A small network was shown many inputs. Here are its activations along a few directions, one row for each input.
Each table varies a few parts of the input and shows all the possible inputs, shuffled.
A made-up example of a description, with smaller parts first: one of 4 places along a line, together with either a single point or one of 11 places around a ring or (one of 2 separate values, together with one of 8 places around a ring).
Shared parts are said once, and a part with two or three values counts as separate values.
In the rows, 128 means zero.

Other details of the inputs shift rows strongly along two fixed directions, in all tables alike. That doesn't count.

A family of inputs:
r1: [130 157 143 117 118  95  70 141 197  41  28 136 223  12  56]
r2: [ 93 128 137 156 108 147 167 148 114 145 119  82 153 129 150]
r3: [131 148 143 112 115  92  60 141 172  46  41 137 214  25  57]
r4: [130 123 126 120 138 137 162 126 100 166 155 121 114 165 150]
r5: [156 117 107 101 158 117 100 102 131 136 159 169  68 153 131]
r6: [ 79 122 126 137 124 133 167 151 120 135 123  81 158 141 152]
r7: [169 113 100 112 120 147 115  80 134 154 150 163  94 142 121]
r8: [179 121 111  99 157 131 102  79 124 128 148 179  90 137 116]
r9: [180 136 106 115 159 127 105  83 138 121 143 169  91 133 124]
r10: [100 144 166 166 112 131 162 161 113 129 122  90 138 140 155]
r11: [ 71 104 129 129 116 133 157 162 123 143 121  89 157 139 153]
r12: [172 126 129 119 147 141  93  98 136 129 141 173  95 133 109]
r13: [ 99 132 171 153 106 136 165 157 112 143 118  95 152 141 148]
r14: [117 123 108 129 119 137 154 133  94 150 176 115 105 161 159]
r15: [ 90 135 148 144 140 131 163 161  88 123 131  89 146 133 152]
r16: [ 75 112 129 128 121 135 168 151 112 138 123  87 161 140 145]
r17: [ 70 123 130 135 126 129 158 158 101 120 135  84 146 135 149]
r18: [169 112  93 100 132 137 107  80 128 134 160 174  94 140 124]
r19: [136 133 133 141 131 144 160 125 110 167 148 109 104 160 148]
r20: [127 152 146 113 117  93  65 140 187  51  31 137 228  17  55]
r21: [172 124  91 111 134 136 108  78 151 131 143 168 108 133 126]
r22: [168 128  97 127 126 142 109  85 134 140 154 156  84 138 128]
r23: [ 83 131 141 159 111 145 150 170 104 131 133  94 143 129 148]
r24: [ 87 117 132 136 113 142 172 150 108 140 127  91 167 132 152]
r25: [146 147 159 117 137  79  58 135 177  37  38 146 217  20  41]
r26: [ 97 145 129 128  86 101 148 194 102 135 135  80 150 131 126]
r27: [158 127 115 129 106 131 106 102 128 131 152 165  90 143 133]
r28: [171 133 134 129 128 128 100 100 130 120 146 167  87 143 125]
r29: [144 110  90 102 134 125 100 103 136 138 167 161  75 153 137]
r30: [133 136 131 146 133 142 156 130 101 159 157 107  94 160 152]
r31: [123 134 124 151  93 134 152 135 114 157 157 121 102 163 160]
r32: [ 70 112 132 128 123 134 162 154 102 129 129  87 153 136 145]
r33: [153 109  87 105 134 128 104  96 159 144 146 160  93 150 135]
r34: [ 87 133 128 150 119 136 164 154 109 126 133  84 155 130 159]
r35: [ 98 136 146 146 138 134 174 154 108 139 120  86 155 137 155]
r36: [110 147 142 138 104  92 167 193 114 138 136  81 149 130 122]
r37: [163 131 115 132 105 133 112  93 152 136 129 167 107 135 129]
r38: [ 94 133 157 153 132 141 159 159  89 128 128  83 138 130 146]
r39: [144 156 159 122 139  82  73 137 200  36  28 142 223   8  43]
r40: [172 140 123 134 149 137 100 102 148 123 136 166  92 129 117]
r41: [161 121 104 108 159 117 105 100 145 136 150 165  73 150 134]
r42: [166 121  98 119 126 142 106  88 120 139 165 160  77 142 127]
r43: [ 74 112 152 129 140 124 155 167 104 137 121  92 141 138 149]
r44: [ 87 123 141 153 104 150 160 163 116 151 123  96 157 132 144]
r45: [162 120 116 123 100 135 115  93 141 147 139 170 104 142 129]
r46: [162 118 116 122 101 134 109  96 129 142 150 170  93 146 130]
r47: [ 75 128 126 141 127 129 162 155 114 125 131  80 149 137 154]
r48: [163 125 104  99 165 119 104  87 122 127 156 171  73 150 120]
r49: [ 67 105 133 129 117 132 151 165 113 134 127  89 149 134 152]
r50: [ 97 129 173 153 108 134 157 161 101 133 124  95 146 141 149]
r51: [144 151 162 117 139  80  64 133 190  45  32 145 227  13  40]
r52: [171 129 129 120 145 142 100  96 149 135 131 171 107 129 107]
r53: [172 126 104 101 165 121 110  80 145 135 138 168  89 146 119]
r54: [176 138 135 131 127 130 109  92 154 129 126 167 101 135 122]
r55: [108 142 144 136 103  90 156 195 100 134 138  82 151 134 119]
r56: [ 78 112 149 129 140 125 161 165 114 146 116  91 149 141 150]
r57: [180 120 121 109 147 142 102  80 122 137 148 167  82 139 113]
r58: [168 111 101 111 122 146 108  83 123 147 159 164  84 141 122]
r59: [ 92 137 160 160 132 141 153 173 100 129 132  92 139 135 146]
r60: [129 156 139 118 116  95  75 146 184  38  42 131 206  24  62]
r61: [ 87 137 137 166 110 145 156 167 116 137 127  91 144 130 151]
r62: [163 117 108 105 159 119 105  96 156 139 135 166  88 144 128]
r63: [120 130 118 126 150 122 159 132 104 154 160 112  93 171 155]
r64: [148 115  87 109 136 125 103 100 150 138 158 157  82 151 139]
r65: [163 130 105 131 124 144 103  98 157 137 130 166 107 128 118]
r66: [ 84 122 144 152 107 149 153 166 105 141 129  96 150 129 144]
r67: [166 115 107  90 163 123 106  81 122 137 152 174  76 153 115]
r68: [ 81 121 148 127 145 128 172 153 102 141 117  88 153 143 142]
r69: [175 138 126 130 148 139 100  97 159 128 123 168 105 124 111]
r70: [ 97 127 160 145 128 146 169 150 101 147 118  84 151 133 141]
Each input here is: one of 2 separate values, together with one of 5 places around a ring, together with either a single point or one of 6 places along a line.
Changing only the choice among 2 separate values turns r23 into r59. The same change can be made to r61. Which row results?
> r40
Changing only the choice among 2 separate values turns r44 into r52. The same change can be made to r37. Which row results?
> r54
Start at r26 and move only the place on the ring of 5, one step at a time. The first step leads to r60. Which rows follow, in order?
> r1, r20, r3
Which other rows agree with r28 in the choice among 2 separate values and the place on the ring of 5? List them by row number.
> r5, r15, r38, r48, r55, r59
Which other rows does r45 become when the place on the ring of 5 takes its other values? List them by row number.
> r27, r31, r37, r46
Which other rows does r20 become when the choice among 2 separate values takes its other values? List them by row number.
> r51

A family of inputs:
r71: [ 97 117 162 118 164 116 171 160 104 147 118  87 152 140 133]
r72: [109 141 113 125  44  91 147 189 131 161 134  81 166 123 113]
r73: [159 109 103 100 167 134  51  63 174  68 104 200  98  95  99]
r74: [110 132 166 169 125 165  91 112 164  39  31 135 220  19  93]
r75: [ 80 124 144 129 141 115 151 160  83 108 138  89 138 136 144]
r76: [111 151 162 157  93 120 149 173  87 121 135  96 139 125 139]
r77: [167 117  61  54 132  80  53  98 189  96 118 192 142  89  70]
r78: [101 127 149 171 102 164 176 129 133 146 114 101 157 140 163]
r79: [161  95  68  98 147 157 151  59 117 208 201 164  31 223 185]
r80: [125 151 180 149 117 122 167 168 108 164 115  96 154 139 120]
r81: [218 156  93 118 125 117 131 112 109 208 226 164  11 218 141]
r82: [ 90 136 141 134 168 106 162 171 108 123 130  80 136 135 140]
r83: [ 67 105 130 138 141 168 158 131  98 126 122  89 148 129 159]
r84: [197 132 120 133 126 137  34  67 188  77 105 215 102  82  92]
Describe the family of inputs behind these rows.
> one of 2 separate values, together with either a single point or one of 6 places along a line
Changing only the choice among 2 separate values turns r84 into r73. The same change can be made to r74. Which row results?
> r83
Which other rows does r78 become when the choice among 2 separate values takes its other values? List them by row number.
> r79
